Each row below holds a small network's activations on one input, seen along a few directions.
Each table varies a few parts of the input and shows all the possible inputs, shuffled.
A made-up example of a description, with smaller parts first: line(4) and (point or (values(2) and ring(5)) or line(11)).
Shared parts are said once, and a part with two or three values counts as separate values.

Rows:
x1: [  4  -9   2  -2  14   5  10 -13  -2  -9   3  20 -11 -13  18   3   0 -10
  10]
x2: [  7  -2  12  -3  18   6   3 -25   5   2   7   3 -21  -1  11  -3  -6   2
  15]
x3: [  3   4   7  -4  -2  15   2 -16  -6   2  18  -4 -11   6  11 -18  19  -1
  12]
x4: [ 14 -13  21  18 -13  12  -8  15 -11 -10 -11  -4  -4   0 -21  19   7  13
 -20]
x5: [  6  -7  -6  -2   2  22  16  -6  -3  -4   1  20  -9  -5  18  -2   0 -10
  10]
x6: [ -8   4   9   1   4   5  10 -12 -12 -13  -4  18   7 -14  25  14   4 -15
   7]
x7: [ -9   6  -3   7  -8  22  19  -9 -13 -10  -6  15   7  -3  23  10   4 -14
   4]
x8: [ -1   3  17  -3   8  -3   5 -20  -6   0  20  -5 -16   2  12  -7  13   4
  18]
x9: [  1  -8  17 -10  11  -6   2   4  -5 -28 -22  -2  -2  -9 -37  -5   0  14
   8]
x10: [ 15  13  21   0   7   4  11  15   2 -17 -16   2  -7  16 -32  -9   8  12
 -20]
x11: [-12 -10 -16   9  -5 -22 -19  16  23   7   3  -6  26  21  -4  -6 -22 -13
   0]
x12: [ 10   8   6 -11  -6  -7   3 -15 -14 -10   0   2   7  -5  19  21   5  -1
   4]
x13: [  5 -10  22  10  -1   0   4   1  -9  -1 -13   8  14   0 -45  15  11  11
  -3]
x14: [  7 -16  17   3  -7   4   5   6  -4 -19 -16   4   5 -11 -19 -14  -2  33
 -24]
x15: [-22   5 -29   9 -10 -18 -16  19  54  22 -19  -8   1   3   6  -1   4  -2
   6]
x16: [-12  15 -38   8  -6 -26 -15  25  -5  49 -16 -19 -15 -22  -7 -14 -17 -17
 -19]
x17: [ -5   1 -16  17  10 -15  -6  31  11  11  29 -20  26  -4 -14 -14 -25  -7
 -13]
x18: [-15   9 -22  -8  -1 -17 -11  22  -2  24  19 -12  -1 -10 -22  -3 -33 -10
 -24]
x19: [-23 -17 -20 -13  -2 -18 -19  19  41  17  -7 -11  13  25   6   1 -10  -7
  -4]
x20: [  8  10  -6  -7  -7  12  -6 -13 -16  -5  12  -3   1  10  12  -2  21   8
   5]
x21: [  5  10   8 -10   2  -7  -4 -14 -16  -6  15  -2  -2   4  14   8  13  13
  14]
x22: [ 11   0   5  -6   7  22   5 -16   4   6   5   4 -17   3  11 -10  -3  -1
  14]
x23: [ 11   8  -8  -5 -15  11   9 -15 -14  -8  -2  -2   8   6  16  16   8  -3
  -2]
Describe the family of inputs behind these rows.
> values(5) or line(6) or (values(2) and ring(6))

Rows:
x24: [  1  -1   0  -7   2  21  19 -18 -30  -8   4  21  -4 -20  19   2   0 -11
   7]
x25: [ 12   3  10 -12  12  16   8 -32 -32  -4  28   3 -16  -7  14 -11   0  -3
  22]
x26: [-16  -4 -33  15  -7 -10 -18  42  38  39   1 -17  12  16 -16 -11 -28 -16
 -23]
x27: [-23   4 -29  -7   5 -37 -24  34  36  23  15 -30   6  11 -14 -34 -22   3
 -14]
x28: [  2   5   4 -11   1  10  16 -22 -35 -12  18  13   8 -10  17  13   1 -15
   9]
x29: [  6   2   9  -7  16  17  16 -29   2 -10  11  20 -21  -3  40   2   0 -13
  23]
x30: [-24  -2 -43   3  -8 -31 -17  40  38  20 -16 -17  20  -2  -9 -19 -31  -7
 -23]
x31: [  1  12  -5  -9  -4  22   9 -35   7  -1  -1  14 -20  15  51   5  29 -12
  33]
x32: [ 20 -18  47   0  14  12   8 -15   3 -33   1   9  -1  11 -36  -7  22  36
  14]
x33: [ -1  -6   5  -3   6  17  17 -24  -2 -13   4  22  -8 -13  44  10   0  -9
  18]
x34: [ 17  13  20   9  -9  10  15  -7 -45 -18   8   6   6 -12  -4  14  12   3
 -11]
x35: [-25   3 -35   8  -3 -51 -29  38  19  39 -10 -23  15  -9 -26  12 -26 -15
 -12]
x36: [  7   5   2 -12   0  14   0 -42   0   3  15   1 -18  17  51  -4  33  -3
  41]
x37: [-18  -8 -27  12  -4 -17 -24  36  33  37  22 -28   9  19 -16 -18 -21  -4
 -19]
x38: [  7   7   3 -10  12  22  19 -24 -26  -6  11  17 -17  -9  14  -5  -1 -15
  12]
x39: [ 22  16  18   9   4  25  21  -7 -35 -11   2   6 -16 -13  -9  -2  12   4
 -11]
x40: [-24   4 -22   2   6 -43 -33  29  24  46   9 -29 -10  -8 -30 -16 -21  -3
 -10]
x41: [  8 -17  45   6   5   7   9  -8  -6 -42 -16  16  22  14 -29  17  16  21
   5]
x42: [ 12  -3  16 -10  19  10   5 -37  -4  -6  28   6 -20   0  40  -6   3  -2
  31]
x43: [-24   6 -42  -2  -4 -42 -23  41  31  16  -2 -24  33   8 -10  -6 -29 -10
 -18]
x44: [-25  -5 -37  15  -6 -39 -22  37  25  43 -24 -17   4 -19 -25  -2 -27 -13
 -19]
x45: [-18 -14 -39  23 -17 -13 -23  43  36  34  -7 -13  23   4 -12  -5 -29 -15
 -27]
x46: [-22   6 -29   7   4 -37 -21  36  28  48 -15 -20  -7  -9 -30  -9 -26 -14
 -14]
x47: [ -7   5  -8  -7 -14  22   9 -30   4  -4  -7  17  -7   4  56  13  28  -8
  28]
x48: [ 24  14  23   6   3  19  12 -16 -40  -9  22  -6 -15 -12  -9  -9  13  17
  -1]
x49: [ 16 -16  44   3  11  20  16  -5   7 -39 -20  16  -4   9 -35   0  18  20
   9]
x50: [ -4  10  -4 -10 -12  12   4 -34  -2  -6   6   9   8  12  54  24  31 -13
  28]
x51: [ 26  -1  33 -13  -1  13   4 -18 -23 -22   0  -3 -15   4 -22  -2  19  36
  -3]
x52: [-21   8 -37  -3   2 -30 -15  39  40  25  -7 -20   9   9 -14 -27 -29  -8
 -18]
x53: [  9 -25  42   9   1  18  13  -1   1 -43 -30  18   6   1 -29   7  16  22
   3]
x54: [ 18   7  16  13  -6  21  17  -2 -40 -14  -6  12  -5 -23  -3   3  13   7
 -16]
x55: [-17  -6 -38  17 -15 -23 -28  44  29  29   6 -19  35  15 -13   8 -28 -18
 -22]
x56: [ 17  -1  29  -9 -11   5   7 -10 -30 -32 -16   7   7   5 -16  22  16  22
 -13]
x57: [ 18  -8  26  -5 -11  17  10  -5 -24 -29 -30  12  -6  -6 -15  12  16  25
 -17]
x58: [  1   1   9  -7   8   6  12 -28  -7 -16  18  14   6  -4  43  22   3 -13
  18]
x59: [ 23   1  28 -10  -1  20  13  -9 -19 -26 -21   8 -17   3 -21   5  17  22
 -11]
The inputs of x36 and x50 match in every part but one. If x48 is changed in the same way as x36 into x50, which row does it become?
> x34
Describe the family of inputs behind these rows.
> line(4) and (values(3) or line(6))
Which other rows does x43 become when the values(3) part takes its other values? List them by row number.
> x35, x55
Which other rows does x47 become when the line(6) part takes its other values? List them by row number.
> x24, x33, x53, x54, x57
List by row number the other rows that have the line(4) part in common with x38.
> x26, x29, x31, x39, x46, x49, x52, x59
Which other rows does x44 become when the values(3) part takes its other values? List them by row number.
> x30, x45
